A small network was trained on invented records. Each row is its activation on one of them, seen along a few directions.
After each row come some of the record's fields: C, G, H, T.
Other fields move the rows too, some of them a lot.
In the rows, 500 means zero.
Random noise pushes rows far along 23 fixed directions. That doesn't count. These rows show it; they differ only by the noise:
384 407 350 577 650 612 304 578 433 608 292 451 517 369 444 440 212 568 407 638 804 534 551 477 355 494 610 481 205 485 532 516 583 549 307 522 538 596 667 545 812 539 449 325 443 524 472
627 526 436 726 560 661 378 769 373 524 397 488 579 568 538 633 282 333 405 401 552 666 388 469 572 579 384 579 452 318 396 603 546 550 479 439 541 589 391 582 674 405 619 414 447 363 525
569 513 465 697 493 823 530 452 327 719 395 346 615 330 398 686 500 169 322 253 411 832 371 444 620 504 418 722 610 553 531 533 456 463 527 590 453 587 672 791 412 213 530 596 490 335 541
686 738 687 407 555 374 561 496 489 610 638 740 445 424 429 336 524 595 496 601 428 472 505 453 453 506 585 551 559 528 400 651 563 650 516 519 670 302 460 298 550 489 378 699 405 386 601
723 185 670 475 551 597 666 367 511 327 681 313 555 192 463 515 345 391 568 550 544 445 376 440 361 620 492 783 520 751 592 539 275 474 485 477 608 343 510 687 336 718 406 569 475 461 611
703 600 496 617 701 696 447 653 423 838 459 339 683 356 340 630 525 398 390 254 363 613 386 597 558 438 414 650 421 472 553 675 667 634 423 490 422 618 759 706 407 175 514 639 546 496 615
462 387 434 261 533 331 445 625 293 432 347 664 545 411 306 441 446 725 389 566 481 507 702 503 612 491 429 303 282 425 491 501 378 620 470 332 382 340 411 375 828 478 246 460 370 911 631
803 731 441 697 603 386 515 484 528 671 630 366 380 679 377 408 545 742 692 274 552 553 360 498 440 372 359 481 532 523 451 657 820 122 495 430 524 673 684 629 458 585 630 554 701 188 451
515 337 577 423 574 655 523 614 592 429 502 379 632 686 605 749 567 533 459 607 553 552 685 533 296 390 437 474 516 414 569 219 261 787 425 537 437 584 531 348 599 259 450 576 624 601 337
551 374 533 424 400 543 704 166 364 580 589 369 311 610 731 633 701 688 665 404 573 602 521 591 646 483 540 649 520 699 628 325 519 307 746 623 675 614 369 477 428 677 338 636 462 380 212
283 652 507 510 470 303 325 434 419 619 291 669 271 626 533 275 640 578 402 411 434 639 548 608 566 490 403 400 600 503 402 786 689 342 589 586 381 485 449 633 739 481 598 489 744 361 405
 78 622 361 384 594 582 555 340 437 519 336 700 564 402 623 354 559 461 442 784 484 885 302 577 746 518 454 449 646 452 404 322 469 494 770 419 478 448 354 377 637 254 410 587 416 461 235
808 403 737 450 409 405 350 349 504 403 657 380 362 637 444 471 581 600 644 553 469 603 513 292 506 603 606 395 549 592 595 449 535 259 461 458 485 657 516 471 723 552 345 630 379 576 537
530 370 639 494 515 498 617 379 362 602 549 319 329 502 552 404 545 570 455 626 646 648 497 371 625 580 593 445 370 535 527 380 352 298 580 420 546 696 604 405 661 548 385 625 406 584 422
518 663 408 567 394 500 445 852 631 609 399 859 453 610 553 430 397 357 422 303 262 268 466 737 677 605 342 280 439 289 594 616 610 671 444 305 297 398 481 424 472 478 752 422 499 736 662
457 554 335 535 440 697 515 481 557 476 526 448 442 604 705 451 386 437 487 671 493 528 531 584 754 593 590 251 379 394 616 502 424 528 552 285 528 442 321 190 483 625 516 461 322 675 479
623 665 668 415 591 473 668 595 546 503 704 732 385 669 649 465 807 527 473 686 430 198 488 464 398 506 643 488 414 564 534 596 489 712 542 598 623 415 421 251 445 310 552 685 496 663 435
306 311 796 485 501 333 367 439 816 499 527 248 482 470 700 383 489 391 436 590 393 361 574 594 579 647 516 484 594 387 464 679 264 607 428 423 376 616 614 479 369 621 621 459 762 651 634
576 512 428 403 387 311 490 735 570 274 642 593 465 645 436 502 728 681 502 456  76 489 471 645 483 444 482 411 588 481 454 379 857 355 731 462 529 622 488 588 121 603 379 317 441 568 332
471 487 520 448 726 580 386 482 590 674 342 204 670 443 392 499 472 632 557 367 489 514 578 536 202 476 383 512 490 632 654 502 548 617 276 564 222 378 867 622 604 349 520 636 790 440 457
676 512 589 474 245 444 685 583 564 446 574 774 497 451 282 465 496 604 470 330 486 477 650 496 312 354 356 422 517 536 630 291 373 557 356 434 351 248 597 610 427 568 408 626 537 490 642
514 277 578 576 490 388 340 606 649 444 530 284 573 359 388 615 435 654 290 688 512 436 722 524 498 408 763 568 296 432 467 472 500 615 447 511 560 722 627 566 322 708 313 316 490 816 536
506 568 496 575 372 546 476 673 454 415 416 696 498 675 506 537 419 487 390 423 535 836 511 419 550 557 365 434 672 425 497 212 417 407 524 436 524 614 504 507 740 387 449 468 321 314 345
387 508 358 680 395 600 485 498 597 130 503 385 655 702 724 543 358 527 653 498 758 538 489 375 377 494 304 424 451 400 501 538 299 492 331 388 410 211 165 594 519 635 650 390 676 235 486
399 611 642 364 401 531 421 478 491 432 489 621 682 372 685 474 478 506 533 429 283 733 373 436 676 818 554 671 664 614 598 340 562 639 563 523 619 310 394 509 456 480 203 584  81 271 404

515 576 688 670 393 627 622 588 623 535 517 335 532 424 469 529 438 388 288 630 517 499 548 423 580 648 832 565 487 612 622 224 444 541 552 524 476 493 653 456 322 642 561 694 311 625 456 -> {C: c2, G: g1, H: h2, T: t2}
572 498 678 397 530 318 462 514 610 426 710 632 370 461 397 301 672 454 314 691 265 668 564 481 421 401 452 415 756 429 320 667 353 495 553 449 593 604 576 430 425 365 337 470 565 468 548 -> {C: c2, G: g2, H: h1, T: t1}
471 595 658 369 623 544 174 509 643 250 525 298 618 460 250 313 437 302 386 861 440 598 556 634 367 498 836 386 719 642 457 728 772 445 474 519 612 638 534 589 552 467 593 528 396 508 671 -> {C: c4, G: g1, H: h2, T: t1}
349 488 517 341 361 560 580 474 368 552 432 665 491 444 517 499 582 323 471 460 457 481 498 717 586 439 539 504 514 487 487 449 636 573 624 574 515 508 374 565 419 463 549 556 430 521 582 -> {C: c4, G: g2, H: h1, T: t1}
503 789 431 608 775 545 573 369 416 727 469 168 439 543 474 259 341 499 554 710 701 515 436 243 499 581 603 347 439 463 351 697 428 380 452 405 504 374 616 116 751 505 677 683 571 361 565 -> {C: c2, G: g2, H: h2, T: t2}
625 303 521 493 608 546 492 514 324 503 445 457 355 470 572 624 434 443 464 557 374 603 447 450 456 663 507 716 616 586 409 461 501 486 729 649 613 510 406 414 642 573 417 471 455 457 264 -> {C: c3, G: g1, H: h2, T: t2}
428 471 522 492 424 654 428 506 500 660 419 500 402 459 580 564 531 306 427 328 304 621 437 779 553 590 582 671 711 636 592 414 805 448 682 696 606 750 639 684 335 514 537 453 395 321 323 -> {C: c2, G: g1, H: h2, T: t2}
124 222 431 314 495 487 465 177 632 419 421 446 472 425 725 425 407 292 637 641 460 506 477 611 495 544 367 464 739 449 400 473 271 485 572 507 467 527 445 389 467 587 560 296 707 448 459 -> {C: c4, G: g2, H: h2, T: t1}
422 337 453 482 480 537 476 384 536 481 445 359 539 555 534 656 469 555 721 563 597 486 506 453 339 397 431 471 477 342 424 292 472 545 480 537 320 512 486 426 580 454 560 503 750 532 441 -> {C: c3, G: g2, H: h2, T: t1}
547 542 518 497 589 478 598 393 514 398 619 225 641 515 461 542 612 340 657 485 277 520 276 318 535 577 410 544 723 496 327 539 474 320 629 453 432 488 540 500 245 391 648 541 619 430 558 -> {C: c2, G: g2, H: h1, T: t1}
408 744 431 499 537 460 475 427 381 649 334 609 488 635 391 534 663 547 438 526 615 420 541 443 666 433 681 426 422 571 528 529 631 440 516 615 487 598 532 435 736 284 608 623 450 711 509 -> {C: c1, G: g2, H: h2, T: t1}
428 341 610 516 554 316 594 414 457 269 556 403 546 531 513 454 455 602 528 621 863 532 469 206 628 593 426 490 443 499 421 429  60 266 426 334 577 670 493 502 756 511 476 444 437 593 561 -> {C: c1, G: g1, H: h2, T: t1}
559 421 379 558 617 641 589 478 700 336 578 337 467 470 371 425 509 568 503 665 485 530 479 602 236 393 456 414 565 696 665 422 490 350 521 429 347 399 660 602 350 573 576 532 720 561 310 -> {C: c3, G: g1, H: h1, T: t2}
699 297 284 523 536 549 307 676 596 412 633 501 644 516 454 754 456 566 476 601 354 504 572 428 562 359 464 369 308 198 480 434 406 683 380 330 536 753 505 327 416 344 223 177 368 874 555 -> {C: c1, G: g2, H: h2, T: t1}
542 745 529 496 640 415 377 875 516 730 291 376 482 755 498 558 545 653 368 142 157 370 715 484 365 758 471 483 626 611 598 460 687 619 455 679 370 438 884 344 569 440 594 500 506 443 276 -> {C: c2, G: g2, H: h1, T: t2}
250 358 666 337 428 696 500 365 568 329 483 292 380 466 571 167 632 521 311 812 582 821 642 754 391 495 681 240 462 807 862 347 488 391 538 421 335 409 489 687 556 619 356 763 475 521 276 -> {C: c2, G: g2, H: h2, T: t2}
533 375 398 254 717 536 549 770 184 603 414 357 522 566 414 475 305 525 542 599 569 522 559 669 395 405 396 306 296 222 264 448 630 599 564 345 574 656 482 220 753 454 498 440 468 537 584 -> {C: c2, G: g2, H: h2, T: t1}
274 491 421 733 497 359 343 435 739 464 452 483 446 282 494 275 320 483 279 662 502 665 441 462 725 591 587 513 586 490 447 585 398 290 526 377 513 618 615 613 384 757 449 254 456 512 436 -> {C: c4, G: g1, H: h2, T: t2}
631 549 598 477 494 439 693 448 335 485 629 284 420 558 482 499 506 533 615 450 533 575 462 381 450 545 504 613 656 518 308 426 511 320 663 548 665 516 470 392 442 643 510 609 458 194 477 -> {C: c2, G: g1, H: h2, T: t2}
589 402 793 560 553 554 696 583 587 660 598 596 545 408 546 464 574 396 518 423 639 442 270 507 327 458 355 655 423 507 612 367 373 615 352 479 401 600 717 743 480 256 585 762 669 400 545 -> {C: c1, G: g2, H: h1, T: t1}
382 628 459 462 571 331 464 504 602 601 502 467 498 596 617 412 577 770 588 516 370 540 482 378 571 585 453 382 507 372 456 364 495 496 515 416 427 511 639 237 512 451 367 478 493 502 323 -> {C: c1, G: g1, H: h2, T: t2}
516 426 567 593 495 373 557 529 414 325 547 177 535 590 589 577 456 751 457 449 672 519 704 452 474 490 497 637 400 520 372 645 377 459 531 524 669 422 320 570 410 833 449 419 609 300 444 -> {C: c1, G: g1, H: h1, T: t1}
518 704 338 517 741 731 610 622 408 562 456 546 496 394 368 289 494 320 443 658 248 639 337 301 140 556 357 359 581 534 410 530 518 573 536 498 237  39 647 334 537 218 599 629 658 356 371 -> {C: c2, G: g1, H: h2, T: t2}
396 413 759 259 413 379 507 565 494 389 539 317 499 641 476 398 515 460 568 562 495 562 540 541 531 588 516 314 647 360 412 283 453 394 535 366 491 779 614 384 618 451 545 583 412 527 632 -> {C: c3, G: g2, H: h2, T: t1}
413 487 464 475 193 432 288  81 484 685 458 293 552 444 433 641 538 582 577 253 567 594 872 465 620 256 558 454 491 357 466 659 437 568 267 623 483 536 490 529 425 587 283 409 591 404 824 -> {C: c2, G: g1, H: h1, T: t2}
454 652 434 587 607 587 277 599 480 456 431 600 531 611 607 459 647 474 373 556 482 480 476 352 441 567 574 433 338 581 620 758 575 611 346 599 447 394 429 581 674 244 494 466 469 547 422 -> {C: c4, G: g2, H: h2, T: t1}
252 537 587 135 460 373 586 465 378 160 575 429 473 823 598 381 851 405 602 574 430 310 512 529 472 564 552 307 642 596 429 564 550 308 622 566 629 649 395 445 469 353 672 472 450 528 557 -> {C: c1, G: g1, H: h1, T: t1}
455 603 711 645 569 392 576 623 551 410 641 448 492 378 549 275 702 641 171 561 441 721 518 416 468 545 519 622 478 671 509 695 369 485 529 487 558 344 533 763 270 544 319 582 529 296 333 -> {C: c2, G: g2, H: h2, T: t2}
316 582 497 388 466 363 392 599 476 343 363 457 581 837 513 623 598 545 489 515 414 597 704 377 329 436 415 389 759 330 256 345 457 564 526 650 456 555 464 315 679 310 554 415 648 351 384 -> {C: c1, G: g1, H: h2, T: t1}
506 331 471 518 587 410 394 338 660 439 260 265 703 419 376 760 286 700 567 397 463 529 655 274 531 701 455 655 718 729 663 162 203 474 444 553 255 324 705 441 704 639 394 509 530 706 319 -> {C: c4, G: g2, H: h1, T: t1}
522 744 611 483 408 192  80 288 583 734 332 718 712 435 363 675 544 627 655 311 289 538 498 256 839 572 538 585 663 318 383 572 621 689 369 588 303 458 463 407 759 241 328 602 432 666 741 -> {C: c1, G: g2, H: h2, T: t1}
487 542 471 562 394 713 514 440 381 354 516 338 382 575 363 300 689 454 333 744 618 654 521 414 595 475 733 124 218 661 763 532 536 204 489 346 297 492 492 633 620 426 532 697 390 834 535 -> {C: c1, G: g2, H: h2, T: t1}
520 364 307 724 514 581 452 610 488 499 272 760 559 461 543 805 391 329 552 414 401 325 260 282 512 671 385 679 451 472 521 314 464 592 532 617 240 363 433 561 620 375 672 367 579 764 346 -> {C: c2, G: g2, H: h1, T: t2}
550 739 541 628 413 327 724 615 547 524 559 699 559 554 387 593 600 630 551 296 636 361 467 692 522 247 390 686 576 414 345 487 650 514 601 536 510 451 364 682 261 565 731 650 715 338 562 -> {C: c3, G: g1, H: h1, T: t2}

Here are new rows. What are their fields?
418 399 560 466 336 318 642 229 585 358 670 523 544 572 612 687 802 665 689 511 654 193 533 303 518 383 637 617 374 564 520 347 372 447 462 659 591 616 445 538 247 532 438 447 545 667 500 -> {C: c1, G: g1, H: h2, T: t1}
443 335 455 222 671 418 444 211 380 655 376 245 495 278 311 481 373 563 545 632 409 581 621 607 573 461 557 529 635 537 376 556 464 507 629 517 538 517 582 271 653 577 312 543 538 638 584 -> {C: c1, G: g2, H: h2, T: t2}
662 580 180 489 766 735 536 431 638 617 591 647 655 338 472 649 456 526 576 416 564 358 377 907 716 337 435 646 452 683 773 703 601 611 491 407 694 562 461 561 310 399 488 459 372 678 495 -> {C: c4, G: g2, H: h1, T: t1}
664 523 620 275 419 414 443 680 302 205 468 625 525 674 305 527 545 452 495 570 390 397 608 467 415 520 543 355 545 499 436 575 569 580 529 505 449 304 210 431 785 415 540 633 409 692 719 -> {C: c1, G: g2, H: h2, T: t1}
612 658 502 361 435 419 784 510 334 706 642 501 499 563 391 382 573 840 683 333 660 604 471 457 536 384 465 359 329 473 555 120 651 281 484 342 632 688 753 394 468 514 284 660 230 312 490 -> {C: c1, G: g2, H: h1, T: t1}
437 537 371 420 622 610 587 409 355 480 424 652 403 495 466 458 545 334 482 364 634 333 521 487 204 482 398 622 619 796 564 739 406 467 387 766 641 373 583 623 632 346 652 423 583 274 502 -> {C: c2, G: g1, H: h1, T: t2}
440 608 488 444 568 625 393 355 583 639 369 337 443 644 482 536 576 345 380 555 332 635 770 785 617 379 449 302 776 439 485 730 402 646 597 495 274 396 392 272 614 361 698 681 821 643 524 -> {C: c2, G: g1, H: h2, T: t2}
194 569 634 489 307 509 700 535 202 493 444 312 535 607 780 395 639 627 445 308 741 651 569 381 566 599 465 490 235 474 512 441 381 493 463 513 534 365 373 639 496 546 418 625 416 145 464 -> {C: c1, G: g2, H: h2, T: t1}
643 322 708 497 518 427 580 382 445 509 711 468 489 296 558 460 756 463 589 526 282 550 195 287 689 645 447 591 384 512 515 512 426 398 620 386 327 496 471 633 326 380 336 658 481 723 519 -> {C: c4, G: g2, H: h1, T: t1}
660 456 533 549 462 537 579 392 557 814 391 754 190 495 544 515 336 393 459 386 507 327 647 768 560 513 477 552 602 616 619 571 466 551 585 592 489 428 499 347 641 749 689 585 643 586 467 -> {C: c4, G: g1, H: h2, T: t1}
363 606 489 658 562 476 431 461 723 529 558 373 742 499 714 517 517 552 676 343 617 451 326 435 513 506 358 604 455 401 512 568 482 567 299 454 415 492 526 670 301 435 583 460 647 259 515 -> {C: c4, G: g2, H: h2, T: t1}
417 398 419 337 607 328 700 588 355 541 553 501 250 793 816 424 676 721 662 406 491 142 529 390 308 599 331 395 291 462 451 536 409 457 504 568 604 537 587 217 545 530 529 301 636 471 305 -> {C: c1, G: g2, H: h1, T: t1}
715 688 486 625 468 486 676 559 578 558 654 369 516 509 317 492 495 405 567 481 390 170 424 277 440 524 642 440 451 476 456 520 538 429 434 468 455 420 716 338 213 558 712 568 504 632 743 -> {C: c1, G: g2, H: h2, T: t2}
441 573 152 644 282 583 493 391 574 374 549 536 478 516 539 463 463 550 578 439 389 632 422 513 661 442 445 342 473 455 571 493 616 262 558 352 496 425 400 575 210 699 439 262 432 425 440 -> {C: c1, G: g2, H: h1, T: t1}
650 407 599 545 444 495 516 533 511 382 623 429 461 748 600 662 589 658 613 355 864 268 688 467 203 366 513 580 341 606 612 498 475 507 278 680 630 624 470 648 557 582 567 463 606 354 479 -> {C: c4, G: g2, H: h2, T: t1}
541 527 468 551 755 720 485 627 350 596 338 384 556 480 386 584 421 479 340 610 729 661 467 661 660 537 637 565 421 655 629 384 610 447 629 480 513 696 524 540 802 377 586 695 316 691 329 -> {C: c4, G: g1, H: h2, T: t2}
482 466 591 368 387 337 635 510 272 568 661 425 448 531 555 419 659 636 623 488 559 479 449 406 443 372 552 475 271 292 288 443 666 450 524 516 690 703 485 474 367 523 314 478 417 303 612 -> {C: c1, G: g1, H: h1, T: t1}
